Each row below holds a small network's activations on one record, seen along a few directions.
Records have a field called B. Each example row is followed by its value.
Other fields move the rows too, some of them a lot.
In the rows, 500 means zero.
Strong random noise was added to every row along 4 fixed directions; ignore it. To show where, here is one row again and again, with new noise each time:
[591 469 519 426 572 606 477 469 517 566 645 548 685 338 667 467 572 474
 487 545]
[498 437 498 518 516 571 483 522 472 434 424 470 415 307 453 530 519 464
 443 527]
[679 564 620 420 518 465 509 397 398 498 551 438 623 510 392 543 546 445
 464 458]
[409 384 447 491 578 632 437 591 540 493 452 513 449 291 477 523 454 426
 464 576]
[583 480 533 341 649 519 389 548 314 526 426 445 584 440 147 531 383 351
 493 613]
[336 331 393 483 618 742 429 615 720 603 632 622 589 241 789 475 482 444
 492 596]

[373 448 493 522 543 631 510 489 792 595 715 581 645 539 805 563 501 437
 482 396] => b7
[436 463 493 453 565 509 446 586 491 543 442 492 482 515 324 518 370 420
 493 550] => b8
[526 518 468 486 489 455 506 517 450 550 518 566 548 528 586 385 508 579
 535 552] => b9
[565 433 468 386 636 608 408 536 400 549 538 544 648 315 444 449 482 438
 518 665] => b15
[565 448 449 528 508 566 477 498 390 435 440 511 443 251 582 446 577 543
 494 577] => b6
[366 501 522 637 395 465 579 472 676 454 485 480 356 644 551 569 467 524
 457 352] => b1
[648 509 512 422 536 491 467 510 284 462 400 459 498 364 333 444 506 495
 486 594] => b8
[488 486 495 503 504 545 502 488 539 494 550 516 538 468 583 544 547 479
 504 466] => b5
[482 505 435 519 454 457 518 537 468 507 457 548 441 516 582 381 495 613
 535 545] => b9
[649 504 482 460 521 543 491 444 349 466 516 525 573 343 565 405 600 554
 514 585] => b15
[573 609 596 499 440 380 535 404 439 456 476 406 479 720 322 601 503 463
 497 368] => b10
[462 524 486 585 402 510 583 442 665 493 599 540 479 519 824 469 620 610
 495 409] => b13
[378 491 476 455 537 462 472 587 563 577 493 518 518 687 365 521 349 446
 532 497] => b9
[483 433 406 465 537 562 453 577 469 538 495 565 505 335 602 396 496 554
 544 630] => b5
[579 528 537 498 506 525 517 421 509 524 618 520 629 501 651 519 581 491
 506 446] => b6
[344 523 475 595 410 449 570 517 727 571 584 566 462 689 734 463 488 588
 519 417] => b13
[402 501 475 564 449 479 522 526 612 535 519 529 437 581 595 476 478 549
 520 483] => b2
[388 417 476 469 595 591 417 580 548 529 483 496 497 444 384 603 409 360
 495 529] => b6
[431 463 386 508 502 531 491 596 529 546 488 583 467 432 657 347 489 606
 543 616] => b14
[679 540 593 535 434 466 561 386 371 377 439 415 448 378 449 528 615 523
 423 438] => b8
[540 482 497 619 386 447 549 513 336 284 216 395 167 281 320 491 578 587
 417 536] => b14
[621 530 562 559 404 521 591 384 517 422 554 472 487 380 696 507 675 568
 438 404] => b7
[581 573 543 472 480 426 521 453 442 540 558 522 604 618 528 476 536 525
 523 467] => b12
[511 577 606 427 491 436 524 413 621 580 661 467 661 773 462 622 468 424
 511 346] => b12
[505 445 466 453 572 531 428 566 405 503 419 483 479 390 335 491 426 453
 512 611] => b10
[431 534 533 521 467 398 524 520 542 496 433 446 413 684 324 545 394 487
 493 452] => b13
[606 545 518 492 470 432 497 471 350 468 429 469 459 473 411 440 531 553
 512 554] => b16
[464 466 429 473 563 570 467 544 557 562 569 578 584 440 693 425 507 521
 534 569] => b11
[323 416 446 509 548 676 505 544 839 609 725 604 635 470 850 541 530 462
 497 456] => b4
[335 379 427 585 505 662 499 556 708 499 572 583 476 317 780 546 564 488
 472 485] => b12
[426 481 516 538 463 445 493 522 490 437 373 429 334 531 299 586 429 467
 479 463] => b5
[453 487 524 406 617 531 433 517 561 597 604 512 678 621 406 596 394 356
 531 480] => b3
[421 421 465 324 709 623 365 611 557 648 595 544 707 476 371 530 360 334
 532 630] => b4
[659 536 531 466 490 495 514 434 391 468 521 490 554 369 583 446 634 554
 492 541] => b11
[490 545 584 635 344 394 603 397 564 380 439 405 318 590 477 611 547 545
 445 314] => b3
[563 553 563 575 416 451 550 416 450 390 440 428 397 504 455 567 596 512
 458 416] => b2
[474 481 479 569 434 524 547 489 591 476 520 522 431 395 722 461 596 588
 482 491] => b11
[524 457 503 499 560 599 472 499 487 464 513 492 544 353 498 559 547 427
 476 527] => b2
[559 543 546 584 373 417 565 443 423 375 375 405 310 486 401 542 568 558
 463 431] => b10
[289 410 433 536 532 598 474 563 729 571 579 574 501 527 627 523 419 465
 509 498] => b15
[618 557 601 456 504 463 526 407 470 474 545 432 588 546 398 571 542 455
 463 436] => b14
[400 523 549 621 359 434 593 438 710 491 560 486 403 635 659 575 531 558
 477 326] => b3
[222 368 440 618 495 633 508 588 798 458 478 502 334 422 575 629 448 437
 435 432] => b4
[372 333 407 472 648 672 379 654 470 446 343 485 390 222 293 561 378 352
 455 632] => b7
[567 544 538 468 501 429 476 477 372 475 424 439 465 547 298 508 472 482
 509 525] => b16
[414 463 442 427 608 574 416 577 543 579 540 538 583 533 463 513 409 412
 548 564] => b16
[702 555 525 535 411 449 557 405 282 377 406 464 424 360 515 400 647 624
 473 522] => b1
[561 592 631 440 517 444 527 415 514 526 586 435 644 755 321 644 468 370
 478 359] => b1

Which value of B does each new row have?
[604 553 466 474 484 415 507 507 358 517 455 527 506 499 546 332 516 625
 548 602] => b11
[573 571 579 548 421 432 583 428 493 448 505 456 484 560 496 535 592 533
 456 411] => b4
[415 507 602 541 493 563 549 396 757 517 692 486 622 659 584 712 533 367
 447 293] => b15
[270 484 492 574 453 505 518 519 770 531 547 487 410 719 533 639 408 441
 503 344] => b10
[520 500 476 371 603 471 404 590 354 571 435 481 548 555 215 477 356 425
 561 630] => b10
[834 619 577 364 542 445 507 354 259 579 675 556 837 508 591 346 638 564
 552 580] => b15
[345 420 419 429 627 539 380 627 515 564 442 518 492 537 316 529 297 393
 550 584] => b3
[269 440 443 578 475 514 500 558 730 541 520 534 404 611 601 545 387 499
 518 429] => b3
[545 588 596 474 448 417 547 383 593 565 661 498 637 723 585 553 534 504
 511 358] => b12
[426 507 475 486 512 466 494 536 586 574 531 530 522 621 534 453 418 527
 531 514] => b13
[501 455 504 447 591 597 448 505 547 538 582 507 614 420 502 553 490 410
 500 533] => b2
[504 550 565 407 553 482 469 445 594 633 681 509 706 714 496 570 449 410
 541 434] => b10
[751 595 492 566 371 401 601 402 288 422 469 535 478 358 776 269 728 755
 514 558] => b11
[501 554 577 529 475 427 513 452 477 427 423 398 422 653 265 633 455 421
 470 396] => b2
[533 467 508 478 529 563 484 493 453 455 471 472 492 382 431 528 517 456
 470 524] => b1
[171 380 399 595 531 561 459 664 694 503 384 524 305 579 391 570 285 417
 487 492] => b1
